Each row below holds a small network's activations on one input, seen along a few directions.
Each table varies a few parts of the input and shows all the possible inputs, shuffled.
A made-up example of a description, with smaller parts first: ring(8) and (point or ring(11) or (values(3) and line(4))).
Shared parts are said once, and a part with two or three values counts as separate values.
(in the rows, 128 means zero)

Other details of the inputs vary at random and push rows far along three fixed directions, the same in every table; ignore that.

Table:
x1: [122 178 191 216  74  80 167 129  92  10 132  98 165]
x2: [ 85 110  29 167 152 197 164 153 122 165 188 117 110]
x3: [ 63  83  79 136 159 196 102 100  93 165 161 174 125]
x4: [ 38  95  90  88 170 156  88 123 132 149 110 114 112]
x5: [ 58 184 162  93  76 113 125 122 146 146 122 159  66]
x6: [209 162 165 189 116 125 213 184 135 114 185 121 156]
x7: [218  73  68 182 184 159 174 143  94 139 162 101 191]
x8: [231  79 108  70 147  77  61  94 129 117  27 102 132]
x9: [190 177 233  76 121  21 133 168 143 104  41 106 110]
x10: [ 82  86 133  59 179 121  70 134 112 136  49 117 102]
x11: [ 66 100  84  89 156 159  80  96 143 152 103 151 109]
x12: [ 83 130 242  72  97  83  71 144 111 108  90 124 115]
x13: [ 49  98  56 125 152 192 117 132 111 157 160 114 101]
x14: [ 61 156 172 136  92 169 137 130 123 133 188 188 108]
x15: [181  88  70 133 144 136 117 110 140 137 130 135 170]
x16: [181 109  62 139 161 139 147 119 161 146 113 136 143]
x17: [ 66  74  86  91 148 159  70 112 106 154 107 173 118]
x18: [ 45 147 193 146 102 151 121 120 121 131 201 119 135]
x19: [102 103  93  62 154 122  64  99 139 149  39 132  70]
x20: [179 128  82  93 156  86 136 118 165 148  56 132 129]
x21: [227 150 244  90  95  52  80  85 131  90  68 102 122]
x22: [193 118  12 248 139 152 181 103  91  55 117 129 201]
x23: [165 148 196 146  89 100 144 147 141 103 172 101 171]
x24: [ 54 167 173 141  89 162 145 140 134 141 178 192  93]
x25: [ 39 188 145 131  86 133 159 161 134 146 182 131  80]
x26: [221 122  30 162 162 138 207 152 135 158 132 157 155]
x27: [183 152 194 156  98 115 135  99 141 113 168 133 162]
x28: [215 153 179 194  94 127 180 136 114 107 211  83 165]
x29: [ 83 169 145 178 104 159 183 162 153 134 221 131 131]
x30: [181  81 100  99 148 106  92 128 114 124  83  76 140]
x31: [ 36 187 185  94 101  93 128 152 155 138 129 129  92]
x32: [195 100  93  96 152 120 102 101 136 127  72 117 117]
Description of these inputs: values(2) and (point or (values(3) and line(5))).
Question: The inputs of x6 and x24 match in every part but the values(2) part. If x10 is changed in the same way as x6 into x24, which row does it become?
Answer: x14

Table:
x33: [ 73  94  92 106 145 168  94 127 115 162 146 126 108]
x34: [106 139 137 170 109 151 167 160 112 124 189 124 141]
x35: [ 98 127 190  76 116 107  77 126 131 133 109 121 116]
x36: [142 124 192  90 122  99  97 133 131 125 110 120 127]
x37: [157 158 194 120  85 100 122 112 129 104 120 146 120]
x38: [127 149 125 169  87 158 152 120 127 128 192 158 128]
x39: [119 120 107 137 120 146 126 114 125 133 144 163 132]
x40: [155 146 210 107 101 104 119 136 125 118 137 116 124]
x41: [ 94 165 145 178  96 156 170 136 119 108 191 139 132]
x42: [178 114 133 111 142 119 114 108 129 122  95 124 131]
x43: [ 93  94  81 126 169 143 112 127 109 138  98 119 125]
x44: [ 82 155 119 164  96 144 147 128 121 112 165 150 135]
x45: [112 150 105 124 131 144 169 161 151 172 150 156 101]
x46: [222 125  52 132 163 125 182 156 160 164 121 117 126]
x47: [180 136 143 147 133 100 146 131 133  93 107 116 152]
x48: [122 119  66 152 135 142 133 121 115 119 119 129 128]
x49: [154  98 110  99 154 123  88 102 133 131  78 119 118]
x50: [185 127  92 176 134 130 170 129 132 107 144 108 163]
x51: [ 41 118  99 130 141 157 107 123 111 138 137 123 104]
x52: [ 91 130 163  96 135  95  89 120 126 114  79 109 118]
x53: [122 150 203 103  94 104 101 106 144 113 118 132 116]
x54: [228 138 130 162 132  95 164 133 139  90 113 101 174]
x55: [ 71 122  83 132 126 140 114 113 117 124 115 138 119]
x56: [210 123 136 145 151  89 149 136 129 101 100  98 162]
x57: [123 152 192 105  82  97 101 104 138 111 112 144 114]
x58: [115 102 100 130 153 133 129 146 115 128 127 111 140]
x59: [168 131 119 170 122 155 159 130 128 137 192 125 146]
x60: [151 112  98 139 139 149 131 114 136 136 142 136 149]
x61: [ 93 114 110 135 132 168 120 116 123 144 147 155 123]
x62: [130 152 199 137  99 125 133 129 128 125 160 139 129]
x63: [ 93 161 147 183  96 155 169 140 122 110 187 145 136]
x64: [ 95 122 163  90 129  99  86 134 119 115  85  96 104]
x65: [117 164 118 136 119 141 184 164 159 163 179 160 112]
x66: [185 105 127 108 155 108 107 114 135 133  94 110 149]
x67: [ 90 154 149 163 109 147 157 138 113 117 179 127 127]
x68: [112 120 154 101 130 123  94 109 135 126 105 144 120]
x69: [ 82 128 159 105 124 111 102 139 122 120 113 108 122]
x70: [221 125  55 129 168 126 189 157 152 164 118 123 130]
x71: [112 147 142  57 139  89 109 140 166 158  67 134  89]
x72: [140 103 137  97 155 115  94 114 129 136  94 126 129]
x73: [ 75  94  69 102 145 153  83  99 122 151 103 157 117]
x74: [107 138 136 155 115 145 157 153 110 121 177 115 134]
x75: [100 122 146 130 117 156 127 142 117 147 172 138 126]
x76: [ 83 116  84 135 136 142 117 121 109 124 102 146 120]
x77: [109 111  40  96 167 145 140 141 155 187 111 135 100]
x78: [136 151 199 122  98  87 128 144 130 101 126  95 132]
x79: [149  79  32 128 187 139 113 114 119 128  73 103 134]
x80: [101 131 112 159 127 144 148 131 122 126 163 115 138]
x81: [100  98  97 114 149 152 103 109 125 155 133 127 125]
x82: [114 124 128 135 130 157 130 121 118 143 164 136 126]
x83: [236 137 147 155 109 104 157 124 133 107 124 138 158]
x84: [200 111  93 132 154  90 129 122 123  98  63 118 154]
x85: [140 170 185 133  89  91 132 124 120  85 106 130 123]
x86: [ 67 116 164  77 119 127  75 120 125 146 119 123 104]
Question: What do these inputs look like to the network?
Answer: ring(6) and (point or (values(2) and line(4)))
Question: The inputs of x72 and x59 match in every part but the ring(6) part. If x58 is changed in the same way as x72 into x59, which row does it become?
Answer: x64
Question: Which other rows does x57 become when the ring(6) part takes its other values? List them by row number.
Answer: x37, x38, x39, x73, x83
Question: Which other rows does x41 become when the values(2) part takes its other values? List them by row number.
Answer: x42
Question: Which other rows does x68 become when the values(2) part takes its other values? List them by row number.
Answer: x47

Table:
x87: [213 148 158 150 115 115 164 135 133 118 142 135 141]
x88: [128 133 115 134 114 141 138 121 138 150 162 136 126]
x89: [ 82 138 124 139 111 168 140 126 134 144 177 163 115]
x90: [205 143 120 149 125 108 154 125 145 107 114 118 147]
x91: [171  90  44 135 165 157 141 132 132 155 140 117 149]
x92: [ 73 159 139 146  93 146 140 137 132 125 176 135 118]
x93: [118  74  78  80 185 125  85 120 119 156  55 135 126]
x94: [156 113 161  81 147  87  92 131 131 125  68 118 123]
x95: [203 134 123 139 123 116 154 129 143 133 152 109 148]
x96: [196 112 151 145 117 109 114 106 115  95 116 115 164]
x97: [197 137 180 157 103 110 128 101 122  84 133 127 161]
x98: [ 95 102  56 124 161 148 116 116 127 148 119 104 119]
x99: [131 109  81 144 144 165 148 140 112 154 165 134 131]
x100: [ 85 147 148  96 115 107  93 101 139 124  88 131  96]
x101: [116  81  62  98 182 127  96 121 124 135  63  98 119]
x102: [ 69 135 167  88 120  97  83 124 125 116  72 138  98]
x103: [138 122  94 127 137 143 131 110 140 150 139 138 124]
x104: [171 156 163 141 101 124 150 128 149 122 154 139 135]
x105: [120 107  41 158 157 171 151 126 111 142 138 143 128]
x106: [ 82 141 149 124 117 119 124 133 121 121 116 145 123]
x107: [126 141 134 138 113 123 139 135 117 119 126 133 120]
x108: [ 87 113 139  79 130 123  84 119 132 142  92 140 100]
x109: [ 61 132 135 107 109 149 103 123 135 151 145 150 103]
x110: [167 133 179  96 133  88 106 123 140 117  76 136 122]
x111: [108 100  45 153 164 161 152 140 110 142 142 133 149]
x112: [136 123 136 125 131 135 134 137 135 134 144 116 130]
x113: [ 96 139 157 116 106 137 125 136 132 134 158 138 115]
x114: [133 152 178 131 113 120 141 132 134 124 139 155 133]
x115: [161 108  64 148 149 139 153 137 126 126 132 114 147]
x116: [ 50 136 132 115 117 141 111 131 109 131 130 136  97]
x117: [136 134 146 117 124 121 125 122 141 139 140 108 122]
x118: [151 125 139 103 141  93 105 125 139 112  73  91 123]
x119: [127 140 159 140 116 139 145 144 121 135 165 123 122]
x120: [132  87  96  90 168 120  92 124 125 147  72 134 122]
x121: [137 127 133 125 130 136 130 134 139 138 145 113 130]
x122: [ 84 133 115 131 114 140 128 130 127 127 135 140 115]
x123: [ 90 147 198 114 115 118 122 141 128 129 139 132 122]
x124: [151 121 141 101 145  85 106 131 126 108  64 110 127]
x125: [234 138 186 183 102 108 157 124 122  80 166  91 184]
x126: [168 100  81 141 163 143 152 143 121 146 138 130 160]
x127: [127 126  84 137 129 132 133 118 133 137 128 122 127]
x128: [ 79 138 122 136 129 140 134 126 122 126 127 155 124]
x129: [148 138 136 158 129 120 157 146 127 112 143 112 143]
x130: [150 108  77 157 165 137 159 143 119 129 128 112 158]
x131: [196 144 165  99 122  60 112 117 144 103  67  89 129]
x132: [ 53 139 179 111 116 136 108 138 126 138 149 138 104]
x133: [107 128 161  91 137  96  92 126 118 114  67 103 100]
x134: [126 157 173 147  89 137 152 142 123 132 177 149 121]
x135: [121 119  65 155 139 161 153 126 128 131 145 142 132]
x136: [ 71 137 167 156  85 158 115 113 104 110 195 139 138]
x137: [118 152 141 154 112 131 151 133 130 113 146 149 129]
x138: [ 76 159 137 149  89 146 141 133 133 126 172 144 117]
Question: The inputs of x103 and x117 match in every part but one. If x137 is changed in the same way as x103 into x117, which row does it become?
Answer: x129
Question: The inputs of x135 and x115 match in every part but one. If x105 is changed in the same way as x135 into x115, which row does it become?
Answer: x116
Question: What do these inputs look like to the network?
Answer: line(4) and (point or (values(2) and line(6)))
Question: Which other rows does x87 become when the line(6) part takes its other values? List them by row number.
Answer: x89, x103, x104, x110, x114
Question: Which other rows does x134 become when the values(2) part takes its other values? List them by row number.
Answer: x107
Question: Which other rows does x131 become when the line(4) part takes its other values? List them by row number.
Answer: x98, x100, x127
Question: Which other rows does x122 become when the values(2) part takes its other values? List them by row number.
Answer: x108

Table:
x139: [161 125 153 117 136  89 116 122 129  96  75 129 138]
x140: [ 76 132 165 124 111 123 107 131 104 114 128 113 112]
x141: [ 99 148 146 111 105 140 136 142 142 149 167 129 104]
x142: [185 154 178 152 114 109 171 151 137 121 156 110 141]
x143: [212 112 114 126 170 107 143 142 127 127  85 114 148]
x144: [112 125  66 163 129 164 148 124 140 146 175 134 142]
x145: [222 108 103 128 144  93 121 105 118  98  59 102 148]
x146: [177 152 175 156 109 101 167 151 141 113 155 109 159]
x147: [ 84  90  50 115 165 161 112 125 133 155 125 115 129]
x148: [ 41 163 178 131  72 135  99 113 118 111 155 135  93]
x149: [122  98  86  90 171 133 112 141 121 161  91 138 115]
x150: [ 97  88  52 136 180 157 125 130 106 139 119 133 144]
x151: [105 119  81 162 147 165 158 148 121 144 169 145 154]
x152: [ 72 105 127  82 137 121  65 110 111 119  73  99  98]
x153: [101 115 130 120 145 119 116 129 120 124 116 111 130]
x154: [ 71 116 123  84 141 112  74  93 125 122  62 135 105]
x155: [129 114 116 140 129 130 121 124 106 106 105 135 130]
x156: [106 113  80 173 139 171 150 141  93 126 165 134 145]
x157: [175 100 237  83 110 113  54  87 122 124 124 132 145]
x158: [ 92 137 109 145 122 169 151 138 135 148 186 126 117]
x159: [169 162 134 171 103 141 182 129 140 126 177 145 139]
x160: [106 101  87  86 157 117  84 100 135 139  55 133 120]
x161: [117 120  78 162 142 173 163 138 124 146 164 160 130]
x162: [100 143 147 116 110 135 135 142 133 142 141 167 104]
x163: [236 118  94 135 154 106 143 121 148 128  97 100 143]
x164: [122 145 132 146 111 124 130 116 136 114 148 123 131]
x165: [219 135 124 114 129  97 146 126 146 132  98 129 133]
x166: [ 66 156 201  91  97 114 114 146 134 146 141 136  89]
x167: [ 91 141 149 127 113 129 123 126 132 116 149 113 124]
x168: [143 183 216 103  73  87 124 131 155 123 136 131  99]
x169: [158 150 138 178 105 135 180 146 138 113 174 152 160]
Question: What do these inputs look like to the network?
Answer: point or (line(5) and ring(6))
Question: A walk changes only the line(5) part. It starts at x141 and steps to x158. List the rest of the walk in order.
Answer: x147, x167, x152
